These are the activations of a small neural network, seen along a few directions. Each row is one input.
Each table varies a few parts of the input and shows all the possible inputs, shuffled.
Descriptions start from the smaller parts, as in this example, which fits no table here: values(2) and (point or line(11) or (line(4) and ring(8))).
Shared parts are said once, and a part with two or three values counts as separate values.

Table:
R1: +5.29, +3.10, -1.51, -5.59, -0.55, -0.56, -0.71, +3.59, +3.66, -0.69, +1.52, -4.29, +0.04
R2: -1.59, +0.85, -2.53, -0.29, +0.71, -4.30, -1.58, -8.86, +4.08, -0.54, -2.19, +3.82, -1.81
R3: -3.21, -1.15, -1.77, +1.79, -4.21, +0.30, -4.15, -2.84, +3.38, +0.36, -4.27, +4.96, -3.04
R4: +1.04, +1.28, -2.40, -3.68, +1.48, -0.06, -2.92, +7.12, -1.40, -2.74, +1.26, -1.03, +3.75
R5: -2.22, -0.40, +1.80, +3.38, +2.17, +4.70, +3.95, +0.86, -5.62, +2.87, +3.15, -1.02, +2.48
R6: -7.60, +0.93, -1.88, +0.91, -1.59, +0.30, -4.61, -2.84, +1.85, -0.64, -2.05, +5.34, +2.01
R7: +6.34, +0.76, -1.97, -5.75, +3.75, -3.65, +1.15, +1.58, +1.65, -3.84, +0.96, -1.79, -0.22
R8: +1.48, -2.99, +1.80, +3.38, -1.15, +4.27, +4.94, +0.97, -4.35, +3.88, +0.75, -1.52, -2.35
R9: +5.21, -0.93, -2.02, -3.25, -1.34, +0.05, -2.21, +7.14, +0.02, -1.92, -1.34, -1.41, -1.24
R10: -1.06, -2.27, +5.08, +5.96, +1.05, +1.21, +3.74, +1.51, -5.80, +1.16, +2.13, -1.09, +1.81
R11: +1.50, +0.34, +2.49, +0.60, -0.31, +4.02, +5.72, -2.92, -1.09, +4.87, +3.48, -4.93, -1.27
R12: -6.69, -0.40, +1.69, +3.10, -2.12, -3.31, -5.25, -1.95, +1.16, -1.99, -3.28, +5.36, +0.27
R13: -2.78, +2.33, -1.07, -0.94, -2.92, -0.16, -3.16, -6.73, +6.71, +2.22, -2.86, +1.35, -1.30
R14: +1.51, -0.73, +0.53, -0.83, +1.14, -3.60, -2.91, +8.25, -1.15, -4.42, -0.18, -1.50, +2.40
R15: +2.76, -0.72, +1.78, +1.21, +3.88, +0.80, +8.00, -4.89, -3.11, +1.42, +2.93, -2.25, -1.54
Q: What is each input in this table made of?
A: values(3) and line(5)
Q: Changing only the line(5) part turns R13 into R3. The same change can be made to R1. Which row results?
A: R9
Q: Which other rows does R4 become when the values(3) part takes its other values? List them by row number.
A: R5, R6

Table:
R16: +5.23, -1.02, -3.46, -4.34, -0.12, -3.91, -3.11, +1.79, +3.69, -3.32, -3.05, +1.62, -3.75
R17: +2.72, -1.55, +2.23, +0.08, +1.89, +2.04, +6.03, -0.62, -2.95, +3.23, +3.00, -5.06, -0.39
R18: -6.43, +0.75, -1.18, +1.16, -1.51, +1.04, -2.12, -9.65, +3.88, +2.00, -3.99, +5.38, -1.55
R19: -6.02, -0.05, +2.82, +4.13, -2.28, -6.01, -4.65, -5.73, +2.10, -1.51, -3.02, +4.62, -0.18
R20: -0.47, +2.81, -2.05, -4.42, +3.29, -2.22, -4.01, +6.43, -0.76, -4.04, +1.88, -0.51, +4.52
R21: +3.44, -2.30, -2.46, -2.29, -0.70, -3.64, -4.63, +5.34, +1.39, -4.21, -3.65, +2.81, -2.64
R22: +1.62, -1.32, +1.77, +3.78, +1.65, +1.51, +4.25, +3.02, -4.87, +2.56, +1.99, -3.40, +1.06
R23: +4.38, +0.25, -4.85, -5.48, +3.40, -3.89, -0.69, +2.03, +0.80, -5.45, -0.37, +0.74, +0.99
R24: +1.56, -1.06, +3.41, +2.20, +0.94, +3.07, +5.19, +3.41, -5.37, +0.91, +2.32, -2.42, -0.14
R25: -8.37, -0.52, -3.04, +3.31, -4.40, +3.65, -3.64, -5.32, +0.60, +3.44, -2.55, +6.62, -1.07
R26: +1.51, +3.77, -1.64, -5.81, -1.43, -0.61, -4.27, +3.41, +5.56, -1.21, +0.45, -2.97, +2.86
R27: +2.12, -1.58, +3.28, +2.49, +1.22, +3.05, +5.13, +3.23, -5.16, +1.62, +2.93, -1.25, +1.01
R28: -4.26, +1.27, +1.85, +1.99, -1.51, -6.36, -3.17, -9.19, +4.40, -0.59, -2.33, +3.59, -1.27
R29: +3.75, +1.58, -2.52, -4.32, -4.52, -1.64, -5.19, +2.84, +6.55, -1.04, -3.32, -1.28, -2.62
R30: +0.95, -2.86, +3.23, +2.20, +1.24, +2.03, +4.47, +2.91, -5.14, +2.31, +2.51, -3.88, +0.75
R31: +1.84, +0.33, -1.57, -2.24, -5.24, -1.28, -6.74, +6.28, +4.18, -1.78, -3.93, -0.09, -1.58
R32: +1.63, +4.10, -3.01, -6.51, +3.80, -2.50, -2.53, +3.17, +1.60, -3.33, +2.40, -1.81, +3.45
R33: -0.50, +2.50, -0.67, -3.64, -2.08, -0.20, -5.76, +6.69, +3.28, -1.84, -0.20, -1.70, +3.86
R34: -7.22, -0.38, +1.08, +4.65, -1.15, -2.20, -3.45, -5.05, +3.15, -1.22, -3.06, +5.41, +0.50
R35: -5.50, +0.89, +0.08, +2.62, -0.36, -2.56, -1.90, -8.51, +5.40, -0.37, -2.30, +4.39, -0.63
R36: +3.37, -0.05, +0.77, +1.65, +2.27, +1.45, +5.78, -0.48, -2.67, +3.47, +2.50, -4.58, -0.12
R37: +2.39, -1.06, -3.90, -3.31, +2.73, -3.66, -2.14, +5.30, -1.57, -6.16, -0.93, +2.05, +2.03
R38: +2.31, -1.69, +2.00, +3.56, +1.71, +3.61, +3.43, +2.12, -5.54, +1.73, +2.51, -2.33, +1.24
R39: +2.59, -0.67, +2.64, +0.05, +0.95, +2.51, +6.31, -0.06, -2.66, +1.64, +3.98, -4.88, -1.75
R40: +3.89, -0.29, +2.28, +0.33, +1.91, +2.99, +6.69, -0.31, -3.00, +2.51, +3.44, -2.36, -0.13
R41: -6.60, +0.77, -4.09, +1.33, -3.77, +3.42, -1.97, -8.78, +2.77, +4.35, -1.77, +5.63, -2.28
R42: +0.84, -1.94, +3.60, +2.16, +0.27, +2.52, +4.72, +3.47, -4.84, +0.72, +3.44, -3.72, -0.60
R43: +4.07, -0.42, +1.08, +1.44, +2.37, +3.58, +5.01, -1.41, -3.34, +2.65, +3.07, -3.49, +0.06
R44: +3.31, +0.22, +2.44, +0.07, +1.64, +2.99, +6.77, -0.15, -3.19, +1.83, +2.86, -3.55, -1.27
R45: -8.15, -0.48, -0.11, +3.14, -2.20, +1.25, -3.79, -6.19, +1.72, +1.09, -4.80, +6.40, -0.36
Q: What is each input in this table made of?
A: values(2) and (line(4) or ring(5) or ring(6))
Q: Changing only the values(2) part turns R24 into R44. The same change can be made to R45. Which row results?
A: R18
Q: Which other rows does R42 become when the values(2) part takes its other values? List them by row number.
A: R39

Table:
R46: +3.13, +1.67, +1.26, -3.38, +3.77, +1.18, +6.83, -2.10, -0.55, +1.12, +5.32, -3.86, +0.46
R47: +4.67, +1.42, -0.56, -1.83, -1.27, +0.24, -2.32, +4.60, +2.44, -0.75, -1.29, -0.97, -0.16
R48: +2.87, -0.09, -1.13, -4.19, +0.77, -3.76, +0.38, -0.85, +0.45, -3.21, -0.14, +1.05, -2.40
R49: -2.51, +1.13, +2.77, -1.91, +0.83, -2.42, -2.17, +3.12, -0.15, -3.76, +1.09, -0.30, +2.91
R50: -5.32, +0.52, -0.08, +1.91, -3.73, +0.88, -1.53, -2.47, +1.60, +1.63, -0.75, +1.87, -1.69
R51: -0.05, -1.65, -0.67, +1.61, +1.89, -2.99, -0.35, -3.57, +2.27, -0.94, -2.45, +1.34, -0.67
R52: -0.85, -1.29, -0.75, +0.39, -3.77, +0.08, -0.71, -5.37, +2.07, +1.69, -1.73, +2.55, -4.65
R53: -0.50, -2.90, +3.00, +6.53, +2.76, +0.66, +4.37, +1.25, -7.68, +1.52, +0.46, -0.08, +1.37
R54: +0.41, +0.66, +0.39, +2.82, +1.01, -2.47, -1.26, -2.88, +1.78, -0.95, -1.36, +2.44, +0.86
R55: +1.65, +1.25, -1.82, -2.06, -1.39, -0.91, -3.03, +5.48, +1.26, -0.23, +0.07, -2.59, -0.33
R56: -2.64, -1.74, +0.10, +1.11, -2.48, +1.65, -0.25, -4.13, +3.35, +0.90, -2.94, +2.22, -3.35
R57: +4.09, -0.73, -1.64, -3.06, -0.64, -0.40, -1.13, +3.63, +2.69, -0.89, -2.70, -2.13, -1.56
R58: -2.22, +0.61, +1.19, +2.28, -3.38, +2.13, -1.08, -3.36, +2.88, +0.99, -1.88, +3.40, -1.77
R59: +1.63, +1.66, +0.81, -2.31, +1.26, -1.63, -0.21, +1.18, +1.36, -4.02, -0.08, +1.82, +0.43
R60: +3.93, -3.33, +1.31, +3.08, -0.51, +3.48, +3.06, +8.27, -6.15, +0.38, +2.25, -3.67, +0.97
R61: -3.84, +0.30, +2.31, +3.00, +0.11, -3.36, -2.86, -0.97, +0.03, -0.53, -0.56, +0.39, +3.75
R62: -6.45, +0.21, +3.21, +2.39, -4.14, +1.19, -2.67, -1.33, +1.21, +1.56, -1.02, +1.51, +1.07
R63: +0.43, +0.90, +1.89, -1.19, -1.72, -0.37, -4.58, +6.76, +0.94, -0.58, +0.07, -3.09, +2.61
R64: +1.08, -3.28, +2.76, +2.04, +2.94, +1.60, +4.62, +4.75, -7.29, -2.23, +3.62, -0.75, +0.54
R65: +1.75, -1.19, -1.52, +0.88, +0.59, -4.56, -0.80, -4.82, +0.98, -0.15, -1.24, +1.67, -1.96
R66: -0.63, +1.72, +2.10, +0.90, -0.54, +5.46, +5.61, -7.13, -0.29, +5.40, +2.12, -3.31, -2.12
R67: +2.03, +1.50, +1.44, +1.33, +4.02, +0.74, +5.23, -6.60, -1.08, +3.87, +3.11, -3.99, +0.39
R68: -5.58, +0.42, -3.10, +0.46, -2.23, +3.95, -2.47, -2.66, +0.73, +2.33, -1.54, +4.46, +0.84
R69: -1.64, +1.38, -3.64, -3.82, +2.52, +0.50, -2.11, +1.60, -0.77, -3.25, +0.64, +2.54, +2.72
R70: +5.91, -0.29, -2.48, -3.73, -1.87, -1.88, -1.72, +2.53, +1.47, -0.06, -1.37, -1.82, -2.90
R71: -1.39, +1.49, -0.44, -2.52, +1.18, -2.78, -0.92, +2.08, +0.18, -3.48, +1.29, +0.22, +0.24
R72: +1.38, +1.19, -4.97, -3.36, +0.03, +2.37, -4.21, +5.04, +0.32, +0.04, -0.61, -0.25, +2.10
R73: -2.88, -3.35, +4.04, +5.48, -0.98, +5.04, +4.26, +0.97, -6.40, +4.19, +0.43, +1.35, -1.75
R74: -2.95, +0.45, -4.00, +1.03, +2.04, -0.60, -2.69, -2.31, -0.43, +0.25, -1.04, +3.38, +3.51
R75: -2.64, +0.54, -0.91, +2.46, +0.64, -3.70, -1.76, -2.06, +0.46, -0.39, -0.22, +0.84, +0.92
R76: +1.04, -0.50, -0.26, -3.51, +1.93, -2.27, +0.96, +0.23, +1.61, -4.11, -1.47, +0.70, -1.00
R77: +6.11, +1.33, -0.62, -2.82, +0.35, +2.95, +5.51, +1.13, +0.73, +3.66, +3.90, -6.93, +0.60
Q: What is each input in this table made of?
A: line(4) and (values(2) or line(6))
Q: Changing only the line(4) part turns R52 into R65. The same change can be made to R58. Which row results?
A: R54
Q: Which other rows agree with R63 in the line(4) part? List them by row number.
A: R47, R55, R57, R60, R70, R72, R77
Q: Which other rows does R64 become when the values(2) part takes its other values? List them by row number.
A: R46
Q: Which other rows does R66 become when the values(2) part takes its other values? List them by row number.
A: R73

Table:
R78: -3.71, +1.22, +1.58, +2.21, -0.26, +2.35, +0.76, -4.48, -0.12, +3.29, -0.07, +0.58, +0.28
R79: +0.42, +1.11, -3.26, -5.14, -0.08, -3.51, -4.25, +1.25, +4.81, -3.71, -2.42, +0.77, -0.61
R80: +3.22, +2.57, -4.92, -5.47, -0.32, -3.27, -4.25, -1.80, +6.19, -2.03, -2.00, +1.14, -0.79
R81: +8.19, -1.54, +1.55, -1.34, +1.35, +6.56, +7.56, +9.27, -6.53, +2.92, +5.17, -8.28, +0.10
R82: -3.51, +0.82, +1.39, +2.58, -2.22, +1.02, +1.04, -5.06, +1.57, +2.73, +0.66, +0.34, -1.21
R83: -4.68, -0.47, +0.84, +2.75, +0.35, +1.78, +1.00, -4.43, -0.53, +1.04, +0.13, +2.69, +1.51
R84: +8.68, -0.90, +3.57, -0.90, +6.71, +0.36, +9.46, +6.43, -7.73, -0.74, +6.92, -8.27, +2.10
R85: +0.16, +1.14, -1.15, -3.88, -1.80, -3.11, -6.11, +4.72, +2.93, -4.78, -2.13, +2.41, +0.43
R86: -2.25, -1.54, +0.80, +4.29, -0.55, +0.55, +1.09, -3.74, -0.46, +0.92, -1.93, +3.30, -2.11
R87: -1.55, -1.69, +2.23, +3.25, -2.08, +0.00, +0.78, -5.09, +0.73, +2.66, -1.68, +0.77, -2.18
R88: -4.24, -1.31, -0.46, +2.86, -0.11, +0.47, +0.11, -3.67, -2.52, +1.21, -0.43, +3.48, -0.49
R89: -0.74, +0.59, -2.17, -1.19, -0.98, -3.19, -7.20, +6.60, +1.69, -3.51, -2.22, +1.06, +2.98
Q: What is each input in this table made of?
A: values(2) or line(4) or ring(6)
Q: List by row number the other inputs of the same sort as R84.
A: R81
Q: Start at R87 and move only the ring(6) part, one step at a time. The first step leads to R86. Which rows follow, in order?
A: R88, R83, R78, R82
